These are the activations of a small neural network, seen along a few directions. Each row is one input.
In each table, some parts of the input vary, and every possible input appears once, in random order.
Descriptions start from the smaller parts, as in this example, which fits no table here: ring(5) and (point or line(11) or (values(2) and line(6))).
Shared parts are said once, and a part with two or three values counts as separate values.

Other details of the inputs shift rows strongly along two fixed directions, in all tables alike. That doesn't count.

Rows:
x1: [  0 -12 -16  39 -39 -11   4 -11  -4 -20 -10   9  -3 -10  19  -8]
x2: [ 22   9  -8  18  -4   7  36  -7 -44   5  19 -17   6 -25   4  -5]
x3: [ -2   4  14 -44  27  18 -16  15  24  28   1 -11  -6  11  -4  20]
x4: [  8  13   2  27 -27 -18  10 -10 -11 -14  -2   5  10 -16   6 -13]
x5: [-30  -4   8 -13   2  20  -8   1  85  26 -43  16  -7  13  15  18]
x6: [-22 -11   6 -11   7 -15 -14 -10  18   1 -15   8  -1  12   5   7]
x7: [-16  -3   8 -32  13  -6 -14  -7   8   2  -6   9 -10  15  -9   5]
x8: [-19  13  16 -44  29   6 -52  -2  32  12   1   9 -10  30  -8  20]
x9: [ -4 -24 -22  72 -34   4  20  -8  15 -18 -32  14  24 -15 -14  -8]
x10: [  7  -1  14 -28  22  -5 -13   4 -22 -13  17  -7   4   7   4   0]
x11: [-13 -22 -21  48 -13   5   1  13  12  -1  -1   9  22  -2  -9  -7]
x12: [ 17   4 -17  32 -25 -16  12 -11 -38 -22  13  -4  -9   1   9 -14]
x13: [ 21   8   4 -48  56  21   6  -4 -19  16  26 -19 -17  22 -14  -4]
x14: [-19 -11  -2  58 -15   1   8  19   5   4  -3  -7  22 -14 -11 -19]
x15: [ 31  32   4 -47  57  26  10  22 -44   1  39 -20 -21  35  -5   5]
x16: [ 18 -11  -6  20 -24   3  26  -3 -10  11  -4  -3   3 -18  14  -1]
x17: [  3   2   0  29 -25 -15   8  -7  -6 -23   4  -4   3 -19  14 -11]
x18: [ -9   4   9 -21  -8  -2 -29  -1  24   3 -13  15   4  -5  -3   4]
x19: [-25 -17   1   9 -37   3  -8  11  77  29 -47  10   3 -13  22  28]
x20: [ 13   5   6 -33  42  -2 -14   6 -44 -17  29 -13 -11  18  -2  -2]
x21: [ 12  -3 -14  15  -8  -6   9 -17 -38 -29   7 -12  -4   4   8 -20]
x22: [-13 -13  -4   7 -14  13 -11  -2  58  34 -19  26  -2 -10  16  19]
x23: [  6   2  -1  13 -28 -16  20  -6 -23 -13   2   8   4 -29  -2 -19]
x24: [-15 -10   2  80 -35   1  12   7  17  -1 -25   5  18 -25 -13 -13]
x25: [-30   6  12 -58  30  12 -56  -9  47  15 -16  10  -7  23 -16  13]
x26: [ 11   9   3 -41  41  17  -9  16   5  22  16  -9 -18  17  -5  14]
x27: [  2   5  18 -40  17  -8  -9   7 -17  -5  19   2  -7  12 -11   5]
x28: [-32 -24   1  36 -14  15 -28   6  69  10 -33  24  14   0 -17  19]
x29: [ 33   0 -16  16  -5   4  29  -1 -35   7  14  -2 -10  -7  10 -10]
x30: [ 15   9  13 -47  25   1  -8   2 -38  -7  27  -4  -4   9 -18  -9]
x31: [ 17  14 -13  11  -5  -8  10 -22 -43 -18   2  -3   5  12   0 -22]
x32: [ 23  13   0 -46  57  16   9   7 -17  11  19 -21 -16  21 -12  -5]
x33: [ 31   4  -3  12  -4 -27  35  -1 -76 -28  26  -7   7  -4   5 -17]
x34: [  3  -6 -13  15 -27 -11  11  -8 -22 -10  -4  20  -5 -14   2 -13]
x35: [  9  15   7 -54  50  18 -15  22  10  20  15 -14 -21  27  -6  20]
x36: [ 32   5  -3  36  13  11  23  13 -69 -22  26 -20  15   7 -32 -22]
x37: [-31 -18   1 -13 -18  -2 -20 -14  44   9 -34  25  -5  -5  -2  -2]
x38: [  6  -5 -11  23 -31 -20  19  -4 -26 -12  -4  18  -9  -9   7  -7]
x39: [  8   2   6 -42  50   2 -16  -4 -38 -17  24 -19  -7  24  -7  -7]
x40: [ 13  -7  -3  13 -16   9  21  -4  -5  17   2   3   7 -15  12   1]
x41: [-27  -1  12 -10 -17  20  -9  13  67  24 -32  12   1   3  19  29]
x42: [-12  28  20 -52  48  28  -7  16   8  15  16 -24 -10  19  -7  28]
x43: [  6  -6  -6  39 -49 -20   9 -14  -1 -17  -5   2   5  -9  17 -11]
x44: [ 14   0 -13  27 -13 -26  23  -2 -48 -20   9   6  -2  -4  12  -7]
x45: [-23  -3  15  -5 -21 -18  -7   1  33   2 -13  18   1 -17   1  11]
x46: [-17  15  17 -55  42  17 -19  19  28  24   4 -27 -10  11 -10  34]
x47: [ 49  18 -20 -11  32   4  45   6 -65 -11  24 -30 -13  12  -4 -20]
x48: [  6  -3 -19  31 -31 -15  11 -23 -18 -20  -4  -5  -2   2  10 -17]
x49: [  3  13   9 -28  27  13   4  10  -8  18  12 -27  -7  -2  -7  16]
x50: [  3  -6  -3  32 -25 -25  15  -5 -14 -21  -4   1  14 -30  19 -10]
x51: [ 19  20  -8  21 -21 -17  17  -5 -36 -20   6   3   7 -27  -1 -20]
x52: [-17   1  -3  -5 -14  -3 -29  -4  31   4 -20  24  -7  -2   1   6]
x53: [  5   5  -3  34 -34 -22  13 -11  -7 -19   8  -5   2 -16  10 -13]
x54: [-53 -34 -10  23  -9  13 -29   4  92  14 -35  22  29   3 -12  15]
x55: [ -9  14  25 -42  38 -14 -14   6  -6  -3  22  -7  -1   8  -9  14]
x56: [ -3   4  16 -34  21   3 -29   2   4 -11  17 -12  -6  18  -2   5]
x57: [ -9 -21 -13  57 -25   0  11  18   2   0  -5   0  30  -8  -8 -17]
x58: [-29 -25   2   0 -10  14 -14 -14  89  40 -37  25  -1  -7  15  17]
x59: [ 10   1  -5  39 -49 -17  11 -14 -10 -13 -14  14  13 -11  15 -13]
x60: [  1   8   9 -26  25  16   0   2  -3  19  16 -21  -8  -9  -7  14]
Description of these inputs: line(4) and (values(2) or line(5) or ring(8)).
Question: The inputs of x14 and x54 match in every part but the line(4) part. If x42 is changed in the same way as x14 into x54, which row does it become?
Answer: x5
Question: The inputs of x47 and x19 match in every part but the line(4) part. If x32 is changed in the same way as x47 into x19, which row does it become?
Answer: x3
Question: Start at x56 and move only the ring(8) part, one step at a time. The first step leads to x10. Which rows follow, in order?
Answer: x33, x27, x30, x18, x59, x43
Question: Which other rows does x57 become when the values(2) part takes its other values? List them by row number.
Answer: x36
Question: Which other rows does x28 become when the values(2) part takes its other values? List them by row number.
Answer: x11
Question: Which other rows does x31 become when the line(4) part takes its other values? List them by row number.
Answer: x4, x8, x59

Rows:
x61: [ 29 -40 -51  36  16   6  48  -6 -51  13  18  -9   1  -2   1 -24]
x62: [-16   2 -13  28 -17  41 -18   3  95  32 -35   7 -12  26  20  16]
x63: [  4  -4  24 -86  50  10 -27  30 -12  22  37 -12 -20  21  11  40]
x64: [ 20   7  -9  62  -4 -15  31  23 -55 -35  21 -14  15  19   4  -8]
x65: [ 44  20 -13  48 -57  -5  56  -1 -50 -20   9 -37   4 -28  46  -9]
x66: [-45 -46  13 -12  43   1 -41  18  44  15  20  -3  16   8 -20  23]
x67: [ 32  25  -6  72 -20   0  16  18 -42 -32  31 -34   8   8   0 -16]
x68: [ 44  11 -39  47 -44 -15  31 -51 -42 -44  -4 -13 -19   4  36 -39]
x69: [-44  26  20 -23   4 -33 -56 -17  20 -29  -9   5  -2   8 -22  -5]
x70: [-25   5  24 -14  21  27  -5  10  76  39  -5 -39   3 -22  18  30]
x71: [ 30 -35 -46  52 -18  -1  66  -7 -47   7 -14  13  14 -25 -13 -48]
x72: [  57    9   -6  -18  -12  -17   59   21 -108  -20   32   -3    4  -22
    4  -20]
x73: [-21  32  29 -58  52  13 -53  18 -10 -18  19 -26   5  38 -47  11]
x74: [-24 -25   4  15 -26  -1 -10  35  74  47 -20  33 -12 -17  37  47]
x75: [ 32  33  24 -96  85  10  11  26 -73  -8  54 -51 -15  43   5  23]
x76: [ 21  -1 -10  25  15  -6  75  12 -47   1  14 -39  12 -27  25  -3]
x77: [ 26 -23 -41  37 -60 -38  35 -40 -33 -34 -35  51  -6 -23  18 -44]
x78: [  6  -1 -14  64 -41 -66  26 -30 -76 -72  -1  -2   8  -5  33 -38]
x79: [ 22  13 -10 -59  61  -6  -5 -33 -38 -31  13 -11 -31  56  11  -7]
x80: [ -2 -34 -19 -31  14  18 -30   0  22  16 -11  16 -14  32  12  19]
x81: [ 39   0 -49  67 -18   7  66   1 -39 -11  -9   3  -3  20  26 -16]
x82: [ 16  -5   2 -91  60  25 -33  10 -12  10   6  13 -11  47 -31   1]
x83: [ -7  -8  -7 -54  94  37   3   1  12  23  16 -33  -6  48 -15   8]
x84: [-45 -38  15  -1 -60 -37 -24 -18  74  22 -36  42 -21 -30  55  31]
x85: [-28   7 -13  22 -15  37 -11   4  85  37 -54  28 -13  13 -10  15]
x86: [-10  10  -9 -34  13  33 -20  -7  31   9 -31   3 -10  26 -19   8]
x87: [  3 -22  -8  97 -58 -10  35 -22 -24 -16 -10  10  45 -63 -22 -37]
x88: [-51 -11  29 -41   3 -41 -65  -7  33 -25  -6  45   1   4 -14  -8]
x89: [  3  -2 -13  81 -26  -6  50  -4 -48 -31  -1 -25  32 -35 -29 -31]
x90: [-43 -53  -2  25 -27  -7   4  17  86  52 -35  18   9 -49  37  34]
x91: [-20   8  27 -48  10 -28  -6 -17  20  -1  -8  -5 -22  11  35  23]
x92: [  4   5 -13  67 -48  -3  77   0 -13   8 -27 -18  16 -71   9 -10]
x93: [ -6 -47 -20  92 -56 -30  48   4 -24 -25 -15  24  44 -50 -14 -36]
x94: [ 32  34  27 -66  18  16  -2   4 -46  14  37 -15   2 -12 -17   9]
x95: [ 24  33  12 -30  52  10  29  37 -32  11  33 -27 -14  24  15  26]
x96: [ 17  15  27 -88  80   0 -35  33 -86 -37  65 -13   7  45 -53 -11]
x97: [ 40  26  -7  42 -63 -35  49 -32 -54 -30  15 -32 -15 -31  48 -23]
x98: [  9 -12 -10  28 -15 -56  -5 -19 -89 -59  39   9  -9  -3  15 -33]
x99: [-29 -33 -20   9 -24  11 -11 -14  83   9 -68  23   3  25  38  25]
x100: [ 39   6  -5 -99  96   2 -32 -19 -79 -21  63 -13 -48  60 -12  -6]
x101: [  9  25 -11  38 -78 -43  53 -31 -32 -21 -19   0  -7 -50  24 -16]
x102: [ 21  19   8 -82  53  45 -42 -13 -11  20  15   2  -7  36 -41  -1]
x103: [-18   6  19   0  -6   6 -52   6  34 -17   0 -31  12  24   5  11]
x104: [  6 -35 -30 114 -72 -30  27  21 -25 -23   4  31  15 -22  20  -9]
x105: [-14  -2  -5  17 -24  36 -27  -7  80  51 -44  46  -3  -1 -14   8]
x106: [-20   6  29 -57  65   0 -47  19 -11 -25  22 -29   9  58 -10  21]
x107: [-27 -10  20  19  18  18 -25   1  50   1   8 -43  22   4 -13   8]
x108: [-36  24  25  -2  22  17 -45  30  49   6  -6   0   1  22 -41  22]
x109: [-20 -17 -15  20 -42  29 -27 -17  94  13 -55   4  -1  16  33  15]
x110: [ 45  65  25 -59  81  36   3  38 -45  12  73 -62 -28  33  -5  18]
x111: [  6  15  -9 -33  71  46  19  -4 -22  18  12 -34 -11  18 -49 -16]
x112: [ -9  21  31 -23  -5  21 -23  18  60  52 -10  21  -5 -24  -8  33]
x113: [-34 -27 -17  36 -15  38  -1 -17 102  34 -43 -10   6  -5  16   3]
x114: [-10  22  35 -58 -16 -18 -26 -30  20  18   5  16  -9 -29  -1  10]
x115: [-65 -46   8  51 -16 -11 -10   1  89   4 -42   0  38 -10  11  23]
x116: [ 36  21   7 -73 105  54  -3 -11 -61  29  52 -32  -7  26 -68 -25]
x117: [ -2  11   3 -50   8   2 -45 -49  24   7 -10  33 -11   7 -16  -9]
x118: [ 20  17 -13  70 -57 -50   6 -34 -59 -63  14 -27   3 -12  26 -45]
x119: [-23  15  33  -9  14  19 -60  17  44  17  10  23  11   8 -43  14]
x120: [ 44 -17 -46  42  -3  10  36  11 -51   7  18  13 -15  19  10 -11]
x121: [-42 -21  26 -32 -52 -39 -17 -12  71  16 -43  52  -9 -34  25  14]
x122: [ 40   8  -9  39   2 -17  32  36 -97 -40  46  12  11   4 -33 -33]
x123: [  3  39   4 -90  70  12 -37 -29  -9 -10  12  -9 -35  46 -33  -3]
x124: [-34   1  29 -22 -11   6 -68  -2  41   1  -8  22  27  -1 -28  10]
x125: [ 31 -20 -17  42 -32 -20  82  17 -57   3   0   1  19 -65   8 -27]
x126: [-17 -25 -15  10 -18  17 -15  15  79  42 -50  57  -6  12  -6   9]
x127: [  34   35    0   11  -10  -43    2  -37 -119  -60   54    2   12  -18
  -24  -57]
x128: [-22 -13  14   1 -32  -3  -2  39  77  42 -37  46  -2 -26  14  31]
x129: [-22  -1  34 -31  12  21 -11   0  60  53 -13  -1  13 -48 -16  22]
x130: [-52 -49   7  19 -39 -16 -56  13  63  -4 -26  32  15   1  19  28]
x131: [ 33  44  -6  28 -13   6  56  24 -47   3  11 -18  -8 -24  -2   1]
x132: [-41   4  12   2 -60   1  -4   4  84  27 -60  14   5 -35  19  35]
Question: The inputs of x90 and x66 match in every part but one. If x128 is changed in the same way as x90 into x66, which row does it become?
Answer: x122
Question: The inputs of x112 and x119 match in every part but one. If x74 is changed in the same way as x112 into x119, which row does it become?
Answer: x104
Question: What do these inputs look like to the network?
Answer: values(3) and line(4) and ring(6)
Question: Which other rows does x76 become when the line(4) part takes its other values? List them by row number.
Answer: x75, x91, x95
Question: Which other rows does x106 become when the ring(6) part takes its other values? List them by row number.
Answer: x73, x96, x103, x124, x130
Question: Which other rows does x114 become when the values(3) part takes its other values? List them by row number.
Answer: x117, x127
